Each row below holds a small network's activations on one input, seen along a few directions.
Each table varies a few parts of the input and shows all the possible inputs, shuffled.
Descriptions start from the smaller parts, as in this example, which fits no table here: ring(5) and (point or (values(2) and line(4)) or line(11)).
Shared parts are said once, and a part with two or three values counts as separate values.
(in the rows, 128 means zero)

Other details of the inputs vary at random and push rows far along three fixed directions, the same in every table; ignore that.

A family of inputs:
x1: [124, 152, 114, 145, 145, 124, 128, 136, 130, 135, 146]
x2: [120, 190, 167, 116, 193, 165, 136, 130, 155, 115, 123]
x3: [140, 143, 122, 137, 145, 145, 127, 141, 131, 111, 118]
x4: [130, 148, 113, 152, 146, 130, 117, 112, 145, 128, 122]
x5: [114, 159, 169, 123, 172, 147, 120, 119, 149, 143, 117]
x6: [101, 191, 155, 101, 185, 165, 108, 133, 156, 133, 136]
x7: [157, 125,  35, 156, 141, 130, 119, 170, 109,  99, 126]
x8: [124, 151, 109, 129, 135, 125, 108, 127, 147, 117, 137]
x9: [ 87,  80, 120, 165,  95, 132, 116, 140, 120,  96, 109]
x10: [ 91, 103, 118, 160,  85, 111, 124, 155, 113, 100,  96]
x11: [ 78, 106, 109, 162,  78, 114, 109, 128, 119, 103, 118]
x12: [205, 112, 137,  89,  94, 109, 147,  84, 142, 190, 154]
x13: [124, 169, 108, 127, 176, 139, 112, 139, 134, 108, 152]
x14: [130, 175, 110, 133, 165, 141, 102, 130, 151, 105, 144]
x15: [ 71,  79, 193, 119,  69, 104, 123, 125, 117, 128, 111]
x16: [128, 166, 109, 140, 171, 152, 113, 121, 157, 105, 141]
x17: [211, 102, 137,  71, 101, 119, 152, 105, 124, 166, 135]
x18: [ 78, 103, 193, 128, 111, 119, 153, 124, 109, 114, 112]
x19: [205,  99, 138,  82, 101, 122, 145, 103, 136, 196, 145]
x20: [ 80, 111, 193, 137,  95, 114, 121, 105, 127, 109, 126]
x21: [149,  96,  34, 177, 119, 115, 121, 135, 111, 122, 125]
x22: [ 74,  79, 196, 130,  79, 101, 137, 108, 101, 117, 131]
x23: [ 90, 122, 114, 178, 134, 120, 133, 150, 106, 109,  95]
x24: [ 60, 115, 180, 120,  98, 111, 131, 114, 110, 127, 131]
x25: [138, 173, 115, 149, 178, 149, 128, 139, 143, 127, 104]
x26: [206, 108, 139,  80, 109, 109, 170, 109, 117, 194, 144]
x27: [105, 184, 158, 113, 201, 155, 128, 118, 151, 116, 153]
x28: [102, 169, 158, 102, 166, 128, 123, 125, 140, 128, 149]
x29: [150, 100,  35, 153, 111, 114, 125, 167, 105, 111, 120]
x30: [104, 173, 159, 100, 165, 141, 138, 134, 128, 135, 129]
x31: [165, 110,  44, 179, 100, 123, 129, 162, 118, 126, 109]
x32: [202,  85, 134,  76, 107, 132, 135, 100, 131, 168, 148]
x33: [199, 133, 124,  66, 124, 137, 150, 106, 135, 176, 136]
x34: [159,  93,  42, 163, 116, 126, 127, 160, 100, 103, 123]
x35: [ 78,  77, 199, 123,  71, 108, 122, 122, 112, 120, 114]
Each input here is: ring(5) and (values(2) or line(5)).
The inputs of x20 and x32 match in every part but the ring(5) part. If x16 is changed in the same way as x20 into x32, which row does it become? -> x9
Start at x18 and move only the line(5) part, one step at a time. The first step leads to x34. Which rows follow, in order? -> x7, x29, x30
List by row number the other rows that have the ring(5) part in common with x13. -> x1, x21, x22, x24, x27, x28
Which other rows does x1 become when the ring(5) part takes its other values? List them by row number. -> x12, x19, x26, x31

A family of inputs:
x36: [ 62, 139, 131, 159, 140, 136, 114, 163, 123, 112, 113]
x37: [144, 100, 167,  63,  89, 123, 146, 110, 125, 144, 134]
x38: [182, 171,  25, 138, 158, 129, 106, 149, 145, 130, 149]
x39: [181, 142,  30, 146, 189, 150, 125, 147, 133, 129, 149]
x40: [ 63, 142, 128, 162, 153, 117, 127, 145, 108,  93, 122]
x41: [173, 162,  22, 123, 172, 140, 115, 161, 129, 134, 142]
x42: [170, 166, 152,  60, 176, 138, 154, 113, 122, 172, 155]
x43: [157, 167,  89, 134, 177, 123, 135, 140, 131, 119, 141]
x44: [160,  89, 182,  79, 103, 126, 140, 114, 112, 143, 135]
x45: [ 57, 150, 125, 167, 141, 120, 110, 130, 119,  99, 134]
x46: [104, 154, 208, 108, 132, 135, 137, 117, 141, 145,  96]
x47: [ 88, 159, 159, 152, 131, 137, 109, 124, 146, 120, 100]
x48: [112, 165, 230,  96, 126, 123, 138, 102, 156, 161, 137]
x49: [118,  92, 100, 149,  96, 125, 111, 128, 134, 130, 112]
x50: [210, 149,  97,  66, 177, 150, 146, 107, 146, 137, 163]
x51: [ 84, 144, 142, 181, 147, 134, 126, 137, 128,  92,  88]
x52: [149,  64, 125, 104,  58, 109, 138,  88, 117, 129, 146]
x53: [ 86, 160, 159, 140, 142, 120, 137, 152, 111, 110, 118]
x54: [ 72, 143, 154, 154, 147, 135, 116, 119, 133, 121, 140]
x55: [166, 166,  96, 139, 169, 159, 130, 142, 133, 129, 106]
x56: [ 89, 160, 163, 166, 133, 127, 124, 124, 144, 113, 130]
x57: [ 69, 141, 134, 144, 135, 146, 124, 159, 114,  73, 115]
x58: [165, 170,  97, 142, 164, 149, 138, 157, 135, 129, 129]
x59: [ 84, 143, 197, 106, 135, 129, 123, 110, 140, 154, 140]
x60: [135,  81, 112, 146, 111, 120, 119, 136, 113,  95, 126]
x61: [ 90, 155, 161, 163, 138, 137, 116, 110, 142, 113, 108]
x62: [122,  65,  54, 152,  51, 113, 108, 139, 113,  95, 124]
x63: [157,  49, 133, 120,  85, 108, 154, 102, 114, 150, 115]
x64: [ 68, 135, 135, 158, 140, 142, 113, 159, 136, 105,  94]
x65: [154, 150,  91, 129, 178, 162, 129, 148, 137, 130, 120]
x66: [115,  72,  51, 163,  62,  94, 111, 139,  98, 121, 125]
x67: [154,  78, 127, 122,  62,  82, 144,  94, 109, 151, 143]
x68: [210, 172,  97,  72, 164, 129, 141, 130, 144, 171, 151]
x69: [ 77, 135, 141, 149, 134, 139,  96, 166, 129,  83, 112]
x70: [163,  77, 136, 119,  55, 100, 152, 127, 117, 161, 117]
x71: [151,  55, 129, 125,  71, 110, 138,  87, 124, 156, 127]
x72: [125,  56,  63, 172,  77, 117, 133, 157,  83, 122, 114]
x73: [162, 104, 180, 108, 103, 106, 167, 101, 126, 158, 132]
x74: [110, 145, 231,  74, 133, 133, 113, 100, 151, 140, 145]
x75: [182, 153, 163,  72, 167, 147, 118,  88, 158, 149, 170]
The inputs of x57 and x52 match in every part but one. If x65 is changed in the same way as x57 into x52, which row does it become? -> x71
What do these inputs look like to the network? -> ring(5) and (values(2) or ring(6))
Which other rows does x57 become when the values(2) part takes its other values? List them by row number. -> x44
List by row number the other rows that have the ring(5) part in common with x43. -> x39, x40, x50, x51, x60, x63, x73
Start at x61 and move only the ring(6) part, one step at a time. The first step leads to x56. Which rows follow, in order? -> x67, x45, x54, x71
Start at x38 and move only the ring(6) part, one step at a time. The first step leads to x66. Which rows follow, in order? -> x59, x49, x47, x48
